These are the activations of a small neural network, seen along a few directions. Each row is one input.
Each table varies a few parts of the input and shows all the possible inputs, shuffled.
A made-up example of a description, with smaller parts first: one of 2 separate values, together with either a single point or one of 9 places along a line or (one of 6 places along a line, together with one of 8 places around a ring).
Shared parts are said once, and a part with two or three values counts as separate values.

Other details of the inputs vary at random and push rows far along two fixed directions, the same in every table; ignore that.
To show where, the next rows are all for the same input, with only those details redrawn:
[ 21  -3 -13  10  44  29 -57  38   8 -12  -4]
[ 40 -48  -4 -10 -19   3  -1  10 -10   9 -30]
[ 21  -1 -14  10  45  28 -57  40   8 -14  -4]
[-10 -15  11 -38 -57 -25  52 -18 -17  18 -40]
[ 22  -4 -14  10  44  29 -57  39   8 -12  -5]
[ -9 -17  12 -37 -56 -23  51 -18 -16  17 -39]
[ 22  -6 -14   9  42  28 -54  38   7 -13  -6]
[-85  91   7 -26  26  -2  -2   8   8 -12  -4]

A family of inputs:
r1: [ 63 -49  -2 -15 -18   3   6 -11   0   8  -3]
r2: [ 57 -51   0 -11 -14   1   4   7  -6  20  -2]
r3: [  2  -4  31 -29 -44 -37  66 -34 -18  23 -10]
r4: [-88 103  15 -28  34   0   8  -2   8  -4  19]
r5: [ 43 -49   2  -6 -16   3  -8   5  -9  11 -30]
r6: [ -6 -11  32 -26 -42 -42  74 -37 -12  17 -30]
r7: [-50 -19  -1  -4 -76 -40  71 -54 -28  21  -6]
r8: [ 23   1 -11   9  45  22 -58  35  14 -11   0]
r9: [ 28 -63  -8  28 -53  11  15  -7  -9   2   8]
r10: [-85  91   6 -26  26  -1  -3   8   9 -12  -4]
r11: [  5 -19 -35  50  35  17 -55  20   6 -14  40]
r12: [ 42 -57  -2  -7 -10   7   7   8  -2  11 -25]
r13: [-92  97  14 -26  35  -9  10   1  21  -6   6]
r14: [ 37 -48  -4  38 -48  -3  16 -14   0   6  12]
r15: [ 20 -70 -25  27 -37  -5  10 -11 -22   6   7]
r16: [ 38 -52   5  -4  -5   6   3   2  -2  12 -25]
r17: [ 26   1  -3  17  61  18 -48  33  22 -14   9]
r18: [ 34   2 -15   4  50  37 -49  23  12 -20  21]
r19: [ 40  10  -6   9  54  22 -50  16  19 -21  28]
r20: [ 11  -9 -33  58  39   9 -53  14   8 -16  40]
r21: [-82  96   8 -30  32   3  10   6   8  -5  19]
r22: [ 20 -12 -28  68  42   8 -44   3  -2 -13  33]
r23: [ -3  -3  27 -26 -47 -41  57 -31 -18  15 -33]
r24: [-109  119   15   27    7  -14   24  -25   12  -17   36]
r25: [ 58 -42   5  -6  -8  -5   4   4  -4  14   1]
r26: [ 53 -45   3  -4 -16 -10  -3   4  -1  10 -22]
r27: [ 45   8   2  18  57  20 -46   9  11 -21  26]
r28: [-79 104  13 -32  32   1   7 -16  13 -16  21]
r29: [-41 -12  15  -1 -89 -23  72 -48 -16  16  -4]
r30: [-32 -13  11  -3 -93 -28  74 -44 -11  18   1]
What is each input in this table made of?
Answer: one of 5 places along a line, together with either one of 2 separate values or one of 4 places along a line
The inputs of r10 and r8 match in every part but the place on the line of 5. If r18 is changed in the same way as r10 into r8, which row does it become?
Answer: r1
Which other rows does r15 become when the choice among 2 separate values takes its other values? List them by row number.
Answer: r9
Which other rows does r14 become when the place on the line of 5 takes its other values? List them by row number.
Answer: r9, r24, r29, r30

A family of inputs:
r31: [ 57 -53 -18   0 -71 -36  34 -53 -31   9 -20]
r32: [-99 114  11 -26 -14 -18  51 -19  30   5  53]
r33: [ 42 -90  -9 -14 -43 -33  66 -46 -22  34  12]
r34: [ 24  10   8  62  25  21 -50  40  37 -14  10]
r35: [  7 -67 -35 -15 -72 -34  28 -16 -40  24 -48]
r36: [-55  84 -27  10  72 -20 -35   1   1 -12  54]
r37: [-92  74  22 -21 -11 -21  70 -30 -11  14  38]
r38: [-68  97  62 -63  12 -45  54  -8  11   8 -52]
r39: [  -2  -58   -4  -20 -101    1   39    4   -6   21  -27]
r40: [ 29 -65  38  29 -65 -27  64 -24 -17  26 -40]
r41: [  1 -11   0  55  70   2 -46  17  16 -22   7]
r42: [ 13  20   5  41  33  52 -47   8   4 -29  38]
r43: [-94  78   8 -23 -13 -18  48 -61   2 -17  22]
r44: [ 36 -92 -44  20  15  31 -43  30  -8  -2 -10]
r45: [ 66 -61 -13 -44  27  40 -53  50   1  10 -55]
r46: [ 15   8 -14  59  55 -21 -61  26   2 -22  -3]
r47: [ 49  37  10 -38  62  38 -49  28  17 -37  -4]
r48: [ 29 -20  15  -4 -90   6  34 -33   5   1   7]
r49: [-16 -13 -22  31  29  56 -55  51  -3  -5   7]
r50: [ 56   8   7 -39  81  26 -48  35  13   7  11]
What is each input in this table made of?
Answer: one of 4 separate values, together with either a single point or one of 4 places along a line
The inputs of r34 and r39 match in every part but the choice among 4 separate values. If r46 is changed in the same way as r34 into r39, which row does it become?
Answer: r35
Which other rows does r45 become when the choice among 4 separate values takes its other values? List them by row number.
Answer: r38, r47, r50
Which other rows does r37 become when the place on the line of 4 takes its other values? List them by row number.
Answer: r32, r33, r36
